These are the activations of a small network on made-up records, seen along a few directions, one row for each record.
After each row come some of the record's fields: NIK, PURU, LEF, MUP, VOPO, BOG.
A field that a record lacks is written none.
Other fields move the rows too, some of them a lot.
[ -4  -2  -8  -8  -6  17  18  10  27   1  14  25   7   4  -6 -15 -14  -9
  -2   3 -14   8   5 -20  -9   2  11   2  -5  -4 -15 -17   4] -> NIK: nemim / PURU: rop / LEF: zatob / MUP: pima / VOPO: none / BOG: none
[-13  -8  -2  -8  -2  16  25  15  15 -10  25  11 -15  -3  -6  -3  -1 -37
  -7  17   3  11  20   4   2  -2  -7   7  -3   1 -14  -4 -26] -> NIK: sos / PURU: rop / LEF: nar / MUP: simom / VOPO: selo / BOG: musi
[  5 -29  -4   7 -15  16  48  29  30   9  28  13   2  -3  18 -19  -7 -39
   4  22  -8  16   0 -23   9  -3   9  10   0  15 -18 -22 -14] -> NIK: mun / PURU: ser / LEF: kufe / MUP: simom / VOPO: goler / BOG: binu
[ -6  15   4  -2   8 -12 -45 -15 -13 -13 -26 -13   7  -9  -9  16  13  18
  -9 -23  10 -24   5  15   2   3  -3 -22   7 -20   3  22   5] -> NIK: nubib / PURU: rop / LEF: nar / MUP: zeli / VOPO: none / BOG: none
[ -9  -5   6  -1   9   0   7   0   5  -2   5   0  -3   7   0 -10   0   7
   3  10   4  -2   3  16  -2   4   6   7   3  12   7  -7  -5] -> NIK: sos / PURU: ser / LEF: nar / MUP: pima / VOPO: none / BOG: none
[ -3  11  -6 -15   8  -2   5 -20  -3   6   5  17   6  18   3   3   9  -8
 -15  20  -3   3  -7   1   8 -18  -5  -5 -12  15 -11   1  -3] -> NIK: gidi / PURU: rop / LEF: nar / MUP: pima / VOPO: none / BOG: none
[-11  27  -5   8   4 -21 -61 -21 -27  -7  -9 -25  17  16  -1  26  17  36
  -4 -31 -12 -24 -15   2  16 -16 -12 -17   4 -12  19  20  27] -> NIK: dol / PURU: rop / LEF: nar / MUP: pima / VOPO: none / BOG: none
[  3   4  14  26  12 -19 -28 -22 -12  -9  -3 -12   9  20   6 -13   0  22
   1   1   0  -6  -8   4  -7   6   3 -13  16   6  28  -1   4] -> NIK: nubib / PURU: ser / LEF: nar / MUP: pima / VOPO: none / BOG: none
[  1 -14   2  -3  13  -1  24  -7  11   9   2   6 -11   3   5  -6   1   3
   0  15   2   4   5  17   4  -4  11   1   2  17   5  -8 -17] -> NIK: sos / PURU: ser / LEF: nar / MUP: pima / VOPO: none / BOG: none
[ 11 -10  -7   7  -9  19  61  39  22  -1   4  22 -27   3   5 -39 -15 -22
   1   0 -12  43   0 -30   5  15  21  18 -31  15 -28 -13 -34] -> NIK: nemim / PURU: rop / LEF: zatob / MUP: zeli / VOPO: none / BOG: none
[  1  20  -7   4   2 -22 -27 -32 -23   3 -11 -12 -10  11  -2   8   2  27
   7  -9   6 -12   3  22   5  -9  10 -15  28  -1  20  10  11] -> NIK: nemim / PURU: ser / LEF: nar / MUP: pima / VOPO: none / BOG: none
[ -9   2   4   1  -6  -9 -35 -22 -18  -2 -11 -17   2   4  -5   3  13  24
  -1 -16   1 -22   0   3  10  -2   0 -24   3  -5   2  15   9] -> NIK: dol / PURU: rop / LEF: nar / MUP: zeli / VOPO: none / BOG: none
[ -7 -32   5  -4   0  25  78  30  28  10  16  34 -27 -14  -4  -7  -4 -48
 -22  41   2  27  10   4   7   4   0   9 -13  18 -20 -14 -28] -> NIK: sos / PURU: ser / LEF: nar / MUP: simom / VOPO: selo / BOG: gib
[ 10  15   3  11   8 -22 -41 -37 -22  -7 -24 -16   9  -2   6  14  -8  26
  15 -12   9 -20   0  18  -2   2   2 -12  17 -22  15  11  12] -> NIK: nemim / PURU: ser / LEF: nar / MUP: zeli / VOPO: none / BOG: none
[ 14 -15   6  -2  -7  12  32  17   2  22   0  15  -7  -7  -3  -6  -2  -7
  -3   6   3  -2  -6   3  12   2  24  10 -26  14 -14   1 -21] -> NIK: gidi / PURU: rop / LEF: nar / MUP: zeli / VOPO: none / BOG: none
[ -5   7 -15  -6  11 -17 -44 -26 -12  16 -23 -16  -2  25 -17  13  11  20
  -6 -17  12 -13   8   2   2 -12  -6  -3   5 -16  17   3  -8] -> NIK: gidi / PURU: rop / LEF: nar / MUP: pima / VOPO: none / BOG: none
[  0  -5  11   4  -2   2   0 -10  -9 -10  -3  -4 -10  -3  -2  -7   2   1
   3   8   3   7   4  -3  -4   8  -3  -2   3   0  -8  -9  -3] -> NIK: sos / PURU: ser / LEF: kufe / MUP: zeli / VOPO: none / BOG: none
[  4  -6   3   6  22  -7 -18   6 -13 -12   0   3   2  12  -6 -17  -3  24
   7  -9  -1 -17  -8   5 -17  -5  -9  -5   6  -2  23  -6   6] -> NIK: sos / PURU: ser / LEF: zatob / MUP: pima / VOPO: none / BOG: none
[  0  19  19   4   3 -17 -62 -13 -24 -17 -17 -25  20  -4   5  13  -9  33
 -11 -17  -6  -5 -20   9 -27   2 -21  -1  10 -15  24  30  37] -> NIK: nubib / PURU: ser / LEF: zatob / MUP: simom / VOPO: goler / BOG: binu
[ -6  16  20  -2   8 -16 -62  -9 -28 -17 -16 -26  17  -8  -1  18  -4  20
  -8 -18  -8 -16 -15  13 -25   0 -21   0  10 -11  34  30  36] -> NIK: nubib / PURU: ser / LEF: zatob / MUP: simom / VOPO: goler / BOG: binu
[-11 -11 -12  -6  14   0  -5  -7   5  18 -22   4  13  -3 -14  28  -5   9
  -7  -9   3 -30   3   3   4 -14   2   1  -9 -10  16  10   3] -> NIK: gidi / PURU: rop / LEF: nar / MUP: pima / VOPO: none / BOG: none
[  9  -4   6   7 -23   1 -30  12 -13  11  -8 -15 -23  11   1   8  -6  13
   4 -22   2 -10  -7   4   4   1   3   0 -21  -6   0  14  -1] -> NIK: dol / PURU: rop / LEF: nar / MUP: zeli / VOPO: none / BOG: none
[ -8 -18   6   2  -5   8  32  25  14  -7  24   9 -16  -4  -6  -2  -4 -32
  -2  20   4  20   6  -1   1   3  -1  14   7   4  -3  -6 -30] -> NIK: sos / PURU: ser / LEF: nar / MUP: simom / VOPO: selo / BOG: musi
[-15  -1   6  -5  13 -10 -35  -6 -11  -6  -6 -27   5  -4 -13  -8  15  12
  14   1   2 -13   1   5  -9   7  -6  -5  -1  -4   8   3   7] -> NIK: sos / PURU: ser / LEF: zatob / MUP: zeli / VOPO: none / BOG: none
[  6  -9  17  12   1   9  29  13   9  -6  18   5   1  -4  16 -19  -2  -4
  -3  14  -4  19 -11 -15   4   9   4   9  -4  16 -14  -2  -6] -> NIK: nubib / PURU: ser / LEF: nar / MUP: simom / VOPO: goler / BOG: binu
[ -5 -14 -16  -4  -4  19  13 -11   5   6   8   8  -1   0   1   4   7   2
  -4  -6  -9   2   5  -6  10   7  -1   0 -20   1  -3  -8   5] -> NIK: sos / PURU: rop / LEF: zatob / MUP: pima / VOPO: none / BOG: none
[ -3   3 -24   0   4  13  33   6  -2   4   9  24  -6   3   1  -8   0  -6
   1  10  -7  20   3 -22  -2   7  13   9  -6   7 -12 -14  -8] -> NIK: nemim / PURU: rop / LEF: zatob / MUP: pima / VOPO: none / BOG: none
[-13   4 -16  -9  -6   8   6  17   2   3   9   7   6  -5  -7  11   5   1
   2  -6 -10  -3   0 -15  -5   2   0   1  -1  -8  -5  -5  13] -> NIK: nemim / PURU: rop / LEF: zatob / MUP: pima / VOPO: none / BOG: none
[  7  11   2 -21   3   9 -14 -15  -3  12   2  19  29  16  -7 -14  10   4
   1  10  -4 -10   0   3   2  -6   5  11 -24   5 -10  -2   8] -> NIK: gidi / PURU: rop / LEF: nar / MUP: pima / VOPO: none / BOG: none
[ -3  27  -7  10  -6 -34 -73 -28 -24  11 -21 -27  17  19  13  30  -9  37
   4 -19  -5 -17 -11  14   0 -27 -23  -6  22  -8  40  17  26] -> NIK: dol / PURU: rop / LEF: nar / MUP: pima / VOPO: none / BOG: none
[ -9 -23  -4  -3 -24  14  60  30  23  -3  35  21 -26  -4   8 -16 -15 -62
  -5  42  -5  24   0 -13  13  -2   0  20   2  13 -24 -17 -36] -> NIK: mun / PURU: ser / LEF: kufe / MUP: simom / VOPO: selo / BOG: musi
[  1   1  13  -6  12  -8   2 -16  -3   5 -14  -1  -8  15 -11  13  -1  15
   1  -2  -2 -25 -10  22  -3  -9  27  -9   9 -12   7  -4   2] -> NIK: nemim / PURU: ser / LEF: nar / MUP: pima / VOPO: none / BOG: none
[  4   9   0  -4  -4  -7  -4 -19  -9   6  -3  -6   6  -2   4  -1  -5   6
  -4   8   2  10 -12  -4   7  -8  -8   1  10  -1  -3 -10  -2] -> NIK: mun / PURU: ser / LEF: kufe / MUP: pima / VOPO: none / BOG: none
[  5 -23 -17   6 -28   1  34  17  17  19  15  10 -14  -2   7  -3 -19 -40
  -6  26   2  24   4 -19  15  -9  -2  11  10  10  -2 -17 -16] -> NIK: mun / PURU: ser / LEF: kufe / MUP: simom / VOPO: selo / BOG: gib
[ -1   5 -17   1  -5  12  52   6  19  -1  20  31  -5  10  16 -34  -8   4
 -16   6  -8  34   4 -30  -4  -2   9  -8 -18  18 -21 -21  -2] -> NIK: nemim / PURU: rop / LEF: zatob / MUP: pima / VOPO: none / BOG: none
[ -1  -5  -2   1  -5  13   6  -7  -1  -2   5  -1   1  -6   8   2  -3   2
   2  -3  -3   8  13  -7   2  18   9   4 -20  -7 -17  -4   2] -> NIK: sos / PURU: rop / LEF: zatob / MUP: zeli / VOPO: none / BOG: none
[ -1 -22   0  -7   2  10   4  30  18  -4   9 -12 -22  -6  -5 -12   0  -4
  19   0   4 -14  -6  12 -12  12  12   4   0  -3   1  -7 -15] -> NIK: sos / PURU: ser / LEF: zatob / MUP: zeli / VOPO: none / BOG: none
[  3  -6 -14  10  -7 -12 -19  -1  -5  13  16 -16  12   0   7   7   6  13
   6 -10   3   0  -4  -6  14 -12  -1  -6   6   6  14  -6  -6] -> NIK: mun / PURU: ser / LEF: kufe / MUP: pima / VOPO: none / BOG: none
[ -8 -21   1  -1  -7  10  27  28  13  -9  35   4 -15  -1 -10  -5  -6 -27
   0  16   2  18   7  -7  -7   6  -4  13   4   3  -5 -13 -24] -> NIK: sos / PURU: ser / LEF: zatob / MUP: simom / VOPO: selo / BOG: musi
[  5 -25  -6   2 -19  23  64  43  24  14  19  25  -9 -11  19 -20  -3 -38
   6  28   3  21  -3 -12  10  -5   8  14  -1  23 -27 -24 -14] -> NIK: mun / PURU: ser / LEF: kufe / MUP: simom / VOPO: goler / BOG: binu
[  4  -9   3   3  11  -2  -5  -8   4  -4 -15 -10  -5  -8  -2  -3  -2  19
   0  -8   2  -4   1   6  -5   6  -5 -14   3   2  -3   4   2] -> NIK: sos / PURU: ser / LEF: zatob / MUP: zeli / VOPO: none / BOG: none
[ -3  -4  -2   3 -10  30  66  43  18  -6  27  35 -14 -10  12 -24  -2 -21
  -1  11  -5  25   1 -21  -4  -2  11   2 -11  14 -40 -14 -14] -> NIK: nemim / PURU: rop / LEF: zatob / MUP: simom / VOPO: goler / BOG: binu
[ -7  25  -2   3   5 -21 -49 -22 -20   4 -11 -21  14   4  -7  10  10  37
   2 -21  -1 -28   3  13   6 -20 -13 -31  18 -16  16   7  25] -> NIK: dol / PURU: rop / LEF: nar / MUP: pima / VOPO: none / BOG: none
[  1 -12  -8 -22   3  24  25  -2  16  22  15  22  22  -6  -6  -4  -2 -10
  -9  22  -6  -4   4  -5  13  -6  14   2 -20  -3 -13 -17  -7] -> NIK: gidi / PURU: rop / LEF: nar / MUP: pima / VOPO: none / BOG: none
[  5 -25  -6  -3  -8  23  58  30  25   3  17  27  -7 -11  13 -17  -2 -34
  -5  21  -2  19  10  -5  -2   7   3  12 -12  18 -21 -20 -10] -> NIK: sos / PURU: ser / LEF: kufe / MUP: simom / VOPO: goler / BOG: binu
[  2   8 -12  10  20 -12 -38 -22  -5  -7  -6 -11  17  20  -9  11   5   0
  12 -11   3 -31   4  -1 -18  -4   2   4  12 -12  16   0   1] -> NIK: nubib / PURU: rop / LEF: nar / MUP: pima / VOPO: none / BOG: none
[  1  -3  -8 -10   7   3 -13 -13   9   2   4  -3  11  -7   0  -5   3   8
   7   1  -9   3   1   9  -7   3 -16   5  -5  -3   8  -7   5] -> NIK: sos / PURU: ser / LEF: kufe / MUP: pima / VOPO: none / BOG: none
[ -2  17  23  -1   5 -22 -62 -16 -22 -13 -23 -30  11   0 -11  26  -9  24
 -25 -14  -7  -6 -16   7 -22   3 -23  -4  13 -15  33  24  37] -> NIK: nubib / PURU: ser / LEF: zatob / MUP: simom / VOPO: selo / BOG: gib
[  5  -1 -12   4  -3 -13  -3  -6 -11   4  -2  -6  -1   8   6  -3   2   1
   3   2  -2  -3 -12  -4   5 -14  -5  -1   9  11   1  -2  -3] -> NIK: mun / PURU: ser / LEF: kufe / MUP: pima / VOPO: none / BOG: none
[ -1  19   9  -7 -15 -13 -42   1 -15   4 -31 -13   5  -1  -7  16  11  40
   1 -44   6 -30 -19  18   1   7   1  -5  -8 -14  17  44  16] -> NIK: dol / PURU: rop / LEF: nar / MUP: zeli / VOPO: none / BOG: none
[  3   0  -1   7   0  -3  16  20  14  -9 -15  -3 -19  18  -4 -16  -7 -15
   1 -14  -2  14   8 -12 -26  16   2   4  10  -1  -2   4 -18] -> NIK: nemim / PURU: rop / LEF: zatob / MUP: zeli / VOPO: none / BOG: none
[  3  -5  -8  -2  19  -7 -24   1  -4  -4  12   1   8   4  -2 -22   0  35
   2  -8   4  -4  -6   9 -12 -15 -12  -8 -20   7  19   0  10] -> NIK: sos / PURU: ser / LEF: zatob / MUP: pima / VOPO: none / BOG: none

Which values does each new row have?
[ -4 -11  -4   3  -1  19  48  39  33  -4  13  28  11   8   7 -12 -10 -32
  -2   7 -11  25  -3 -30 -20   7   2  15  -8   3 -18 -16  -9] -> NIK: nemim / PURU: rop / LEF: zatob / MUP: simom / VOPO: goler / BOG: binu
[-13 -14 -28   8 -25  19  63  30  29   3  12  22 -20  -4   9 -26 -11 -27
 -11  15  -5  33  16 -35   6  19  14 -15 -13  10 -26 -24 -10] -> NIK: nemim / PURU: rop / LEF: zatob / MUP: zeli / VOPO: none / BOG: none
[  -5   34   19   11   12  -37 -105  -47  -47  -17  -47  -49   22   -1
   -5   29   -3   59   -1  -36    0  -22  -16   12  -24    3  -23  -21
   18  -23   40   37   47] -> NIK: nubib / PURU: ser / LEF: zatob / MUP: zeli / VOPO: none / BOG: none
[  7  -2 -12  -3 -20  -3   2  -1   0  16   3   0   4  -2   7  -2  -4   2
   7   7   7   6  -8   0   9 -12  -1   2   8   5  -1 -15   1] -> NIK: mun / PURU: ser / LEF: kufe / MUP: pima / VOPO: none / BOG: none
[  2  16  18   2  -5   4 -18  -1 -15  -4 -15   2 -24 -12  -9   3   3  15
  16 -21  17 -32 -13  30   6   3  15   1   0 -11  -3  27  12] -> NIK: nemim / PURU: ser / LEF: nar / MUP: zeli / VOPO: none / BOG: none
[-17  18 -22 -17  -3  -1 -13  -5  12  21 -11   5  21   0 -12   1  12  10
 -19   1   3  -2   0   7   3 -25 -12  -3 -10  -1   3  12   3] -> NIK: gidi / PURU: rop / LEF: nar / MUP: pima / VOPO: none / BOG: none
[ -1   4  -5   9 -10 -23 -42 -22 -16   2  -8 -28   9  -3  13   7  12  15
  16 -10   4  -6  -4  -1   2  -1 -12   6   8   0  12  11   0] -> NIK: mun / PURU: ser / LEF: kufe / MUP: zeli / VOPO: none / BOG: none
[ -6   6  12  -1  19  -8 -29  -3 -10   4  -2 -13   4  -5  -2   5   4   7
  10  -1  20   4   2  17  -5   4  -1  11 -13  -7   2  15  -9] -> NIK: sos / PURU: ser / LEF: nar / MUP: zeli / VOPO: none / BOG: none
[ 25  21   7  13   5 -23 -59 -36 -41 -12 -22  -9  15  -2  11  18 -12  50
  12 -34  20 -18  -9  34 -14 -11   3 -12  26 -16  35  34  23] -> NIK: nemim / PURU: ser / LEF: nar / MUP: simom / VOPO: goler / BOG: binu
[ -7   8  -6  -8   1  -8  -9  -8  -1   5   2  -4   9  -6  10  -6  -4   5
   9   6  -4   1 -13  -4   3 -10 -14   5   6  -1   7  -5  -2] -> NIK: mun / PURU: ser / LEF: kufe / MUP: pima / VOPO: none / BOG: none
[ -5   2 -14 -11  -8   7  24  16  19   3   7  22   2   6 -10  -7  -3 -10
 -11   5 -15  14  -1 -27  -5   7   6   0  -8  -7 -13 -10  -2] -> NIK: nemim / PURU: rop / LEF: zatob / MUP: pima / VOPO: none / BOG: none
[ 11  -5  -4   6  -6 -12 -22 -15 -16  12 -23 -20  12  -6   8  14  -7  24
   4 -16   5 -12 -16   3   6 -18 -10 -10  15   4  15   0  15] -> NIK: mun / PURU: ser / LEF: kufe / MUP: pima / VOPO: none / BOG: none
[-15  24  -4   6 -20  -6 -45 -20 -25  -4 -13 -10   3   0   2   7  16  20
  -4  -3   1 -11   7   7  14   0  -9 -19  -9 -12  -9  13  27] -> NIK: dol / PURU: rop / LEF: nar / MUP: zeli / VOPO: none / BOG: none
[  0 -27 -16  -2 -18  32  89  58  47   7  25  38 -11 -16  15 -15 -19 -45
 -16  18 -10  35  12 -29  -3   4  12   0 -17  14 -30 -23 -10] -> NIK: nemim / PURU: rop / LEF: zatob / MUP: simom / VOPO: goler / BOG: binu
[ 12  16  17   3 -11 -10 -23  -7 -19  -6  -9 -12  -6  22   5 -20  -8  -3
   2  -1  -8   8  -2  -2   5   3 -10   5 -11   2 -10  11   2] -> NIK: dol / PURU: rop / LEF: nar / MUP: zeli / VOPO: none / BOG: none
[  0   0 -15   6 -11 -10  -7   6  -5  14  10  -9   7  -1   8  -5   8   6
   8   2   8   3  -8   2   3 -18  -8  -3   7   9   3  -8  -1] -> NIK: mun / PURU: ser / LEF: kufe / MUP: pima / VOPO: none / BOG: none
[  3  -5   4  -5 -11  17  43  31  28 -11  10  17 -25   3  -3 -19 -18 -23
  -2  -4 -15  20  -4 -31  -2  24  19  14 -19  -9 -33  -7 -15] -> NIK: nemim / PURU: rop / LEF: zatob / MUP: zeli / VOPO: none / BOG: none
[ -2   1 -23  -1   8   4 -13 -15   0   1   2   2  14   3  -4  -1  16   8
   8 -12  -6  -5  10  -2  -6  -5  -6  -6 -12   4   4  -1   1] -> NIK: sos / PURU: rop / LEF: zatob / MUP: pima / VOPO: none / BOG: none
[-14  -9  -2 -19  -3  15  30   8  11  22  11  15   9 -14 -15   7  15  -7
 -10  19  -8 -14   6  10  16  -2  13   3 -22   2  -8  -6 -12] -> NIK: gidi / PURU: rop / LEF: nar / MUP: pima / VOPO: none / BOG: none
[ -6 -24   3  -5 -20  19  21  33  18  15   1  -3  -8   3 -11 -19   8 -19
   0  12   9 -17 -12   5   4   5  11   7  -4   6 -12  -7 -12] -> NIK: gidi / PURU: rop / LEF: nar / MUP: zeli / VOPO: none / BOG: none
[-10   1   2  -5   5   3  -2 -15  -1  -6  -8  -5  -3  -5  -5  -2   3   9
   0  -2   1  -6  13  -4   6   3  -1 -18  -9   1  -6   5   1] -> NIK: sos / PURU: rop / LEF: nar / MUP: zeli / VOPO: none / BOG: none
